Each row below holds a small network's activations on one input, seen along a few directions.
In each table, some parts of the input vary, and every possible input appears once, in random order.
A made-up example of a description, with smaller parts first: one of 4 places along a line, together with either a single point or one of 11 places around a ring or (one of 3 separate values, together with one of 8 places around a ring).
Shared parts are said once, and a part with two or three values counts as separate values.
In the rows, 128 means zero.

Other details of the inputs shift rows strongly along two fixed directions, in all tables alike. That doesn't count.

Rows:
x1: [ 94 147  88 138 125 129 135 107 194 123  96 109 176 115 156 110]
x2: [179 114 164 134 129 138 123 154  67 137 167 121  39 134  92 167]
x3: [137 202 110  91 126 154 144 178 120 167 166 123 120  70 117 121]
x4: [ 57 103 149 164 134  94 113  65 187  80  66 145 192 182 145 117]
x5: [173 198  98  61 123 149 169 186 103 199 176 127 128 103 119 112]
x6: [118  92  99 165 129  97 149  47 200 109  61 106 193 221 167 113]
x7: [152  87 158 120 126 124 101 166  56 131 151 160  72  98  95 138]
x8: [118  84 164 150 134 116 106 103 102  93 125 152 129 149 126 136]
x9: [194  58 155 167 128 127 102 126  54 112 159 114  40 133 105 166]
x10: [ 64 102 139 145 126 102 118 101 183 101  61 147 164 165 135 117]
x11: [196  45 172 128 131 101 113 134  25 136 153 172  79 163 102 137]
x12: [136 110 173 176 139 115 120  73 123  95 130 110 108 195 119 163]
x13: [148  69 152 185 135 121 109  68 115  82 130 104 111 174 140 157]
x14: [ 87 194 116 117 133 142 147 115 183 125 124 107 181 133 147 120]
x15: [ 95 212  94  87 124 149 153 168 175 161 125 113 155  88 129 110]
x16: [104 165  71  96 117 149 147 160 181 150 110 114 147  77 148 106]
x17: [143 159  91  99 122 157 132 163 121 147 162 116 126  59 141 115]
x18: [110 162 111  80 122 139 122 189 115 155 144 164 145  46 122  97]
Each input here is: one of 3 separate values, together with either a single point or one of 5 places along a line.
Question: The inputs of x9 and x7 match in every part but the choice among 3 separate values. If x13 is changed in the same way as x9 into x7, which row does it become?
Answer: x8
Question: List by row number the other rows that have the choice among 3 separate values in common with x5.
Answer: x2, x3, x12, x14, x15
Question: Which other rows does x17 become when the choice among 3 separate values takes its other values? List them by row number.
Answer: x4, x12

Rows:
x19: [157 100 164 120 129 105 105 159  47 145 157 176 105 116  90 128]
x20: [128 200  97  98 120 138 170 165 179 184 112 100 112 134 111 129]
x21: [145 147  89 112 116 157 126 164 130 145 146 105 100  64 128 125]
x22: [171 140 164 132 135 145 109 148  49 129 201 121  74 100  97 161]
x23: [ 99 170  90 104 124 161 144 125 178 122 126  97 168 113 159 115]
x24: [171 140  95 105 120 142 140 169 108 169 156 137 106  74 129 116]
x25: [144 160 116  96 128 174 137 163 108 136 179 117 105  78 139 135]
x26: [ 86 157  91 137 122 140 136 122 204 124  98 108 155 101 153 118]
x27: [ 84 169 101 136 123 132 130 118 200 121 102 108 155 100 149 115]
x28: [114 198 120  98 130 142 176 131 180 151 117  95 145 187 130 137]
x29: [138  99 166 119 125 137  98 160  68 113 159 154  65  90 110 142]
x30: [ 74 176 125  82 122 126 158 159 186 154  79 134 150 168 119 114]
x31: [120 136  73 127 124 114 147 116 180 147  89 110 176 130 149 102]
x32: [183  82 132  90 120 135 117 177  45 149 162 163  82  97 110 121]
x33: [ 68 138 113 102 123 144 126 149 173 116 104 146 154  92 147 109]
x34: [128  81 120 114 127 109 127 133 111 131 104 148 145 143 132 111]
x35: [113  78 184 203 141 110 109  29 147  54 108 103 120 227 143 169]
x36: [149 124 143 133 132 123 134  99 113 121 146 129 132 161 141 131]
x37: [198 103 110 124 118 134 125 149  78 155 157 127  80 103 116 131]
x38: [138 118 118  82 122 138 133 178  97 154 144 170 124  85 130 105]
x39: [ 89 162  90 115 132 147 148 114 184 117 112  88 181 129 162 117]
x40: [ 56 165 126 107 129 131 123 152 167 121 101 152 169  85 129 105]
x41: [108 165 104 136 129 112 142 120 176 147  99 133 177 118 134 103]
x42: [137  33 156 225 136  95 103  43 138  69  84  85  95 215 126 172]
x43: [112 174 120 121 133 117 142 109 150 141 129 131 191 145 134 113]
x44: [104  21 178 195 132  99  91  54 135  51  73 127 108 216 128 160]
x45: [ 89  54 206 208 139  80  81  57 122  59  86 143 120 209 103 164]
x46: [101 140 118  88 122 120 131 151 137 143 118 167 159 103 139  92]
x47: [199  95 131 119 133 135 134 133  53 139 175 116  94 141 125 141]
x48: [126 147  95 107 125 136 151 108 159 134 120 116 178 149 158 108]
x49: [ 85 196 120 117 136 148 142 126 171 122 130 115 174 107 143 120]
x50: [162 101 161 109 130 119 114 172  43 146 161 180  93  99  96 124]
x51: [193 126 157 123 137 135 129 143  44 143 191 142  89 122 108 143]
x52: [198 106 142 115 130 147 134 143  53 141 190 136  81 125 127 143]
x53: [139  62 163 210 133  79 112  38 147  88  87 122 122 222 134 149]
x54: [117 138 137 165 132 124 118 115 148 115 118 115 119 115 118 140]
x55: [ 80 182 108 145 126 122 124 122 192 131 103 111 170  99 126 119]
x56: [149  75 140 114 128 138 105 167  61 120 150 134  72  94 110 141]
x57: [139 134 129 156 129 100 122 110 133 141 120 132 144 137 112 125]
Question: Describe the family of inputs behind these rows.
Answer: one of 3 separate values, together with either a single point or (one of 2 separate values, together with one of 6 places along a line)
Question: The inputs of x47 and x34 match in every part but the choice among 3 separate values. If x49 is changed in the same way as x47 into x34, which row does it become?
Answer: x40
Question: A walk changes only the place on the line of 6. It starts at x57 and steps to x41. List the rest of the walk in order.
Answer: x53, x24, x37, x31
Question: Which other rows does x25 become when the choice among 2 separate values takes its other values? List them by row number.
Answer: x52
Question: Which other rows does x29 become when the choice among 2 separate values takes its other values? List them by row number.
Answer: x46

Rows:
x58: [163  95 139 119 127 146 119 153  71 118 158 135  79 105 124 141]
x59: [176  61 151 153 130 119 101 127  62 116 146 129  71 129 104 150]
x60: [ 99 167  98  87 128 133 135 152 146 135 129 134 182  89 141  99]
x61: [ 75 102 141 160 134  95 124  82 175  98  69 122 172 195 129 131]
x62: [140 166  97  98 125 156 135 159 121 150 164 106 131  76 134 122]
x63: [100 179 103  97 129 130 133 155 154 154 124 147 177  80 128  95]
x64: [125 153  72  81 114 130 162 146 168 173 114 142 173 123 152  91]
x65: [167  71 166 164 125 112 109 125  76 119 136 140  60 140 106 156]
x66: [163 145 143 118 126 147 129 154  94 145 170 123  70 104 110 147]
x67: [138 151 103 104 123 139 126 169 122 156 141 144 126  61 127 106]
x68: [153  61 149 156 130 118 105 105  90 102 134 125  97 145 127 144]
x69: [118 175 108  88 122 139 133 165 119 154 153 150 155  66 134 100]
x70: [178 115 145 159 136 128 113 123  88 125 162 121  79 127 104 153]
x71: [108  94 146 162 138  77 147  42 170 107  65 135 187 250 140 123]
x72: [ 91 171  98  98 120 147 147 149 171 139 115 142 165  83 158  98]
x73: [160 132 138 116 128 147 124 151  88 133 163 110  75 120 110 153]
x74: [ 78 103 146 155 134 111 125  75 171  86  82 126 178 194 145 129]
x75: [157 116 155 125 130 123 114 162  72 143 156 151  84 110  98 140]
x76: [169  94 144 134 125 133 110 140  75 129 163 144  83  97 124 134]
x77: [149 102 142 132 130 119 113 136  79 128 144 133 113 123 104 137]
x78: [122 141 125 113 121 137 128 153 130 138 129 143 111 103 131 120]
x79: [174 107 158 158 131 124 118 126  80 127 158 119  58 137 100 163]
x80: [111 125 148 132 132 124 126 113 129 113 127 147 141 142 132 127]
x81: [101 195  73 101 126 148 146 153 178 152 121 102 178  82 139 104]
x82: [ 90 108 146 199 139  99 122  28 201  78  77 103 174 213 155 138]
x83: [153 105 164 168 139 129 122  91 112  98 145 118  91 165 128 161]
x84: [ 82 101 143 188 139 112 131  38 201  70  72  94 172 225 155 149]
x85: [ 88 178  90 114 123 136 148 137 184 141 104  99 164 117 137 118]
x86: [136  85 167 143 126 120 111 119  90 110 130 133  97 168 107 151]
x87: [119 133 149 119 131 124 121 138 124 126 129 149 121 132 117 127]
x88: [163 177  91  92 122 141 170 144 139 172 144 107 145 132 140 113]
x89: [ 85 160  88  97 123 135 139 158 177 150  98 124 164  91 141  98]
x90: [ 91 155  97  93 119 143 138 154 169 138 106 127 152 101 141 104]
Question: Describe the family of inputs behind these rows.
Answer: one of 3 separate values, together with either a single point or (one of 2 separate values, together with one of 5 places around a ring)
Question: Which other rows does x60 become when the choice among 2 separate values takes its other values? List them by row number.
Answer: x69
Question: Which other rows does x68 become when the place on the ring of 5 takes its other values? List them by row number.
Answer: x58, x59, x89, x90
Question: Which other rows does x67 become when the choice among 3 separate values takes its other values? List them by row number.
Answer: x63, x70
Question: Which other rows does x85 become when the choice among 3 separate values takes its other values? List them by row number.
Answer: x61, x89

Rows:
x91: [162 107 144 116 127 142 110 168  59 134 171 137  72  87 104 144]
x92: [181 119 135 106 126 137 119 171  51 151 180 149  89  84 112 128]
x93: [154 147 113  96 124 146 139 162 104 151 159 122 105  98 129 124]
x94: [146 154 118 115 123 143 127 164 112 150 154 125  98  75 118 128]
x95: [137  88 151 183 132 115 112  75 133  92 119 113 113 168 132 153]
x96: [ 88 145 116 128 128 127 125 120 166 117 108 131 162 109 143 112]
x97: [120  98 143 149 130 111 123  92 136 108 107 140 144 170 133 128]
x98: [126  79 159 151 132 108 117 101 116 104 112 138 113 178 125 143]
x99: [124  76 159 174 132 113 103  83 121  86 113 124 116 172 124 150]
x100: [166 116 133 128 127 142 120 149  83 134 163 114  79 107 114 149]
x101: [105 161  95 115 125 131 148 116 181 139 108 122 179 133 150 107]
x102: [147 136 116 113 123 140 136 139 121 139 144 121 118 121 135 127]
x103: [169 127 125 112 128 149 132 158  84 141 165 120  86  99 121 137]
x104: [102 154 109 118 124 124 143 124 177 137 100 120 156 141 139 115]
x105: [124  91 162 168 130 108 103 104 115 101 117 137 102 145 114 144]
x106: [134 142 117  97 124 150 129 168 111 144 149 141 121  81 129 118]
x107: [140  78 155 173 135 116 123  86 123  99 113 114 105 188 126 157]
x108: [100 197 138  99 132 142 140 153 140 140 146 131 147 109 121 125]
x109: [ 81 155 112 107 123 120 137 133 179 134  91 139 171 128 139 103]
x110: [150 142 115  98 124 142 139 159 109 152 152 124 110 107 126 127]
x111: [121 141 120 129 127 130 138 129 151 132 112 119 131 133 129 128]
x112: [131  80 158 155 133 117 116 109 109 103 118 136 108 161 122 146]
x113: [131  80 164 169 134  93 113  88 118 107 103 141 126 187 115 140]
x114: [110 130 128 127 128 129 119 139 130 125 129 139 131  99 129 123]
x115: [133 105 143 127 129 123 122 125 108 118 130 136 115 140 127 131]
x116: [115 155 107  89 121 141 135 158 136 144 134 140 146  95 137 106]
x117: [ 93 115 139 147 129 112 124 105 161 109  87 135 149 157 129 125]
x118: [101 175  94 113 127 141 140 135 174 137 122 114 160  89 148 109]
x119: [140  90 148 168 134 120 115  88 120  97 123 104 105 168 126 154]
x120: [ 76 111 139 163 130 104 117  83 182  94  72 124 163 173 133 130]
x121: [166 107 137 141 127 140 116 129  90 122 157 113  86 123 118 150]
x122: [161 127 127 101 128 135 126 164  73 149 164 144 109  91 117 120]
x123: [117 118 138 129 127 112 125 124 133 129 110 147 138 145 120 122]
x124: [ 96 164 100  97 127 127 142 147 160 149 113 141 182 104 140  97]
x125: [196 147 113  92 124 154 134 184  57 171 194 131  86  68 114 127]
x126: [150 101 139 156 134 111 128  93 118 117 123 117 125 172 130 139]
x127: [ 85 236 105  95 130 152 161 142 189 151 132 106 177 114 139 115]
x128: [100 159  97 120 126 138 145 120 184 129 106 114 170 126 152 113]
x129: [127 168  93  90 124 142 150 158 142 161 137 128 149  99 135 109]
x130: [130 144 116 130 128 119 138 125 145 143 117 124 144 137 127 120]
x131: [190 118 134 113 128 141 129 155  59 150 178 130  76 107 111 140]
x132: [ 85 152 106 106 126 123 142 129 175 138  98 142 185 127 143 101]
x133: [149  93 152 161 131 108 125  94 120 120 115 127 110 184 115 147]
x134: [115 139 117 107 127 127 134 137 133 136 124 142 152 117 133 109]
x135: [129  95 148 175 133 115 117  88 134 100 117 115 112 162 129 151]
x136: [ 83 151 108 112 128 131 138 128 175 124  98 131 175 119 147 105]
x137: [131 108 142 146 129 127 110 119 114 111 135 136 114 118 126 135]
x138: [135 116 137 150 127 126 119 118 124 119 126 112 106 139 116 146]
x139: [110 153 101 122 129 123 147 119 170 141 108 120 174 137 144 112]
x140: [137 113 137 126 129 135 113 139  96 120 144 128 107 108 119 134]
Question: The inputs of x120 and x138 match in every part but one. If x116 is changed in the same way as x120 into x138, which row does it become?
Answer: x102
Question: The inputs of x110 and x98 match in every part but one. If x127 is changed in the same way as x110 into x98, which row does it become?
Answer: x108
Question: Describe the family of inputs behind these rows.
Answer: one of 2 separate values, together with either a single point or (one of 4 places along a line, together with one of 6 places along a line)
Question: A walk changes only the place on the line of 6. It starts at x118 and steps to x119. List the rest of the walk in order.
Answer: x103, x93, x131, x126
Question: Which other rows does x100 become when the place on the line of 6 takes its other values? List them by row number.
Answer: x107, x110, x129, x135, x139
Question: Which other rows does x92 become when the place on the line of 4 takes its other values? List them by row number.
Answer: x113, x122, x124

Rows:
x141: [ 97 163 130  94 128 125 135 153 137 145 128 160 172 105 127  97]
x142: [107 145  93  85 118 135 137 159 145 151 123 142 165  85 140  87]
x143: [191  73 178 165 132 120  96 136  43 115 164 133  36 133  88 173]
x144: [109 110 133 136 133 108 127  95 141 112 106 152 179 157 145 111]
x145: [ 98 200 111 107 127 157 142 150 160 140 145 104 146  86 131 122]
x146: [ 96  98 120 178 130 103 121  63 190  91  70 111 161 178 150 132]
x147: [ 80 125 145 177 134 112 124  64 196  84  77 107 149 192 141 148]
x148: [182  58 178 148 130 124 101 146  34 120 156 144  24 137  88 172]
x149: [113 139 121 156 136 131 128  86 159 101 121 100 155 146 148 140]
x150: [106 129 114 151 128 131 129  91 176 105 104 104 143 146 152 134]
x151: [112 137  94 102 123 136 136 154 149 143 117 134 157  90 141 101]
x152: [171  61 184 144 129 111  98 137  41 118 152 153  56 149  90 155]
x153: [201 227  62  21 116 172 190 231  92 239 202 120 121  59 122  93]
Question: Describe the family of inputs behind these rows.
Answer: either a single point or (one of 2 separate values, together with one of 6 places along a line)

Rows:
x154: [173  81 138 178 131 115 117  97 104 114 135 116  96 151 123 150]
x155: [132 135 152 166 136 114 131  93 141 124 121 115 126 170 118 147]
x156: [174 133 119  79 119 135 129 200  62 180 164 155  89  76  97 116]
x157: [ 76 176 109 133 128 117 147 107 211 132  76 107 181 160 137 117]
x158: [140  87 121 164 126 110 123  98 139 114 103 109 114 162 128 138]
x159: [138 123 152 134 129 131 132 124 120 121 131 119  93 164 121 151]
x160: [100 147 138 138 137 131 141 100 161 105 114 108 151 173 138 139]
x161: [ 62 193  91  56 119 146 128 209 153 163 128 167 182  16 135  77]
x162: [139  65 154 179 130 127  87 104  97  79 129 123  76 115 121 153]
x163: [163 109 142 134 129 111 123 135  89 144 141 155 117 133 109 127]
x164: [108 198  85  60 121 138 149 173 146 169 139 152 193  64 147  76]
x165: [ 69 192 109 130 133 123 148  90 211 118  98 109 202 155 152 109]
x166: [ 49 155 146 152 129 128 114 101 196  95  92 120 162 132 130 137]
x167: [169 128 123  65 121 147 136 198  60 167 169 160  81  81 110 116]
x168: [169 132 126  68 127 153 134 193  50 160 184 156 101  77 116 117]
x169: [105 109 108 141 125 125 137  97 183 111  88 109 149 163 155 124]
x170: [173  76 147 169 131 122 111  86  90 108 148 111  98 152 133 153]
x171: [165  67 145 157 133 133 117  98  90 101 144 111  93 160 133 156]
Question: The inputs of x160 and x168 match in every part but one. If x165 is changed in the same way as x160 into x168, which row does it become?
Answer: x164
Question: Describe the family of inputs behind these rows.
Answer: one of 3 separate values, together with either a single point or one of 5 places around a ring
Question: List by row number the other rows that have the choice among 3 separate values in common with x171.
Answer: x154, x158, x162, x169, x170
Question: Which other rows does x161 become when the choice among 3 separate values takes its other values? List them by row number.
Answer: x162, x166
